A small network was shown many inputs. Here are its activations along a few directions, one row for each input.
In each table, some parts of the input vary, and every possible input appears once, in random order.
A made-up example of a description, with smaller parts first: ring(8) and (point or ring(11) or (values(2) and line(6))).
Shared parts are said once, and a part with two or three values counts as separate values.

Other details of the inputs shift rows strongly along two fixed directions, in all tables alike. That doesn't count.

Table:
r1: [ -4 -22  -3  13 -17   8  10  22  12 -35   1]
r2: [ -4  14   4  -8  34  10  -8 -10  -7  16  17]
r3: [ 19  27 -18 -65 -21 -13 -13 -52  64  94 -50]
r4: [ -1   1  -1 -19  -4  -4  -6 -15  11  11  -1]
r5: [ 13  22  -1 -15  14   7 -13 -19  -1  38   0]
r6: [-15  13   3 -13  31   1  -4  -2  -4  14   4]
r7: [ 14 -21  -3  23 -38 -13  14  13   3 -30  -5]
r8: [ -7  15 -18 -82 -37 -12  -9 -58  81  85 -48]
r9: [  6   7   8  36  47  12  -7  15 -41 -23  36]
r10: [  9 -15  -4   1 -38 -13   6  11   3 -17 -26]
r11: [ 15 -21  -5  -3 -50 -10   7   0   7 -19 -14]
r12: [  6 -24   1  20 -39 -12  13  13   6 -29  -3]
r13: [ 10  18   5  24  30   6  -4   4 -17  11  18]
r14: [-10  -5   3  -7   2   4  -5  -6   0  -6  13]
r15: [ 16 -19  -4   3 -50  -9   1   0   2 -13 -16]
r16: [-21  11   4 -15  30   6  -6  -2  -2  13   7]
r17: [ -2  18   0  -3  28   5  -6   1 -12  22  -3]
r18: [  9 -14   0  24 -23 -13  11   9   0 -29   2]
r19: [-5 16  3  2 38  0 -5 -8  3 18 17]
r20: [-15  17   8   6  51  10  -2  10 -23   4  19]
r21: [  0 -11  -2  -1 -29 -12   9   8   1 -20 -17]
r22: [  9  23   5  15  43   6  -5 -10 -11  26  13]
r23: [ -3  20   8  15  46  11  -3   5 -30  10  10]
r24: [ -1  17   5   8  46   9  -7  -5 -21   1  27]
r25: [  9 -16   1  16 -45  -8   9  21 -14 -25 -17]
r26: [-17 -26   2   4 -33   1   4   5  -4 -34  11]
r27: [ -3 -20  -1   3 -38 -12   6   1  19 -16  -5]
r28: [ 17 -16  -2  27 -26 -12   6  13  -1 -25  -4]
r29: [-10  -2  -2 -12  19  23  -4   4   5  -8   9]
r30: [-34  12   7  -1  47  15  -4   6 -19   1  25]
r31: [-21  15  -1 -16  52  26  -4  10   0   8   6]
r32: [ 15 -17   4  21 -32  -3   5   4 -16 -25  -3]
r33: [  5 -16  -5  -3 -39 -12  12  11   4 -17 -23]
Description of these inputs: values(3) and (point or line(10)).
Question: Changing only the values(3) part turns r1 into r31. The same change can be made to r7. Which row results?
Answer: r33
Question: Change only the values(3) part in r25. List by row number the other rows that result.
Answer: r5, r13
Question: Start at r32 and move only the line(10) part, one step at a time. The first step leads to r5. Which rows follow, in order?
Answer: r15, r9, r11, r24, r2, r4, r14, r26

Table:
r34: [-13 -13   9  56  38  16  12  47 -37 -65  44]
r35: [  2   2   6  40  14  -2  10  18 -28 -22  23]
r36: [  9  19   2   7  29 -10 -11  -9  -7  21   2]
r37: [ -4  10   5   6  37  15 -10 -22  -3   7  39]
r38: [ 18  16 -12 -33 -16  -4  -6 -22  33  56 -31]
r39: [-27  18  15  15  71  21   0  11 -37 -14  38]
r40: [ 21 -40   1  35 -85 -18   9  30 -10 -58 -19]
r41: [ -3  10 -14 -65 -16 -14  -8 -32  44  47 -35]
r42: [-23  -1   6  -4   4   2   6   5  12  -3   0]
r43: [-22  15   1 -36  32  10 -12 -13   2  37   0]
r44: [ 15  23   5   4  39   1 -13  -6  -6  28   5]
r45: [ -4  13  -2 -16  24   7 -12 -33  29  36  26]
r46: [  1 -14  10  63   6   6  12  38 -48 -49  32]
r47: [  1  -3   5  35  10   2  -2  19 -41 -19  20]
r48: [ -1  12  -5 -20  30  14  -2  -6   5  12   2]
r49: [-11 -45   6  20 -59  -1  19  29 -15 -64  -9]
r50: [ -9   0  12  31  44  12 -12  -1 -24 -21  61]
r51: [-19  11   3 -29  19   1  -5  -7   2  16   2]
r52: [-18  16   7   9  65  21 -13  18 -34  -8  36]
r53: [ -9  18 -18 -63  -5  -9  -6 -38  62  64 -40]
r54: [-17   9   1   5  30  18  -4  13  -1  -3  12]
r55: [ 31 -40  -7  11 -97 -27  19  13  25 -30 -39]
r56: [14 12 -1  2  6  8 -5 -6 -8 15 -7]
r57: [ 11  15   0 -10  -8  -6   1 -18   4  22 -14]
r58: [ 17 -29  -3   4 -90 -30  13   5  11 -26 -31]
r59: [ 31 -40  -4  16 -87 -22  17   9  11 -38 -38]
r60: [ 15  15  -6 -10   8 -12  -1 -17  16  33 -11]
r61: [ 21  21 -13 -45 -12 -15  -8 -46  39  63 -43]
r62: [  7  23  -3 -16  19   7  -8 -22  -4  42  -9]
r63: [ -6  -8   4  17  21   7   1  26 -23 -37  24]
r64: [-26  -2   3   2  16  11   1   8   4   2   3]
r65: [  5 -42 -11 -15 -94  -8  13  11  23 -40 -40]
r66: [ -5  -1  -2 -12   5   0   4  -3   2  -7  -4]
Question: What is each input in this table made of?
Answer: values(3) and (point or (values(2) and ring(5)))
Question: Changing only the values(3) part turns r59 into r55. The same change can be made to r65. Which row results?
Answer: r54
Question: List by row number the other rows that have the values(3) part in common with r40.
Answer: r36, r41, r43, r44, r47, r50, r51, r52, r58, r63
Question: Change only the values(2) part in r57. List by row number the other rows that result.
Answer: r39
Question: Change only the ring(5) part in r53. List by row number the other rows that result.
Answer: r34, r42, r54, r64
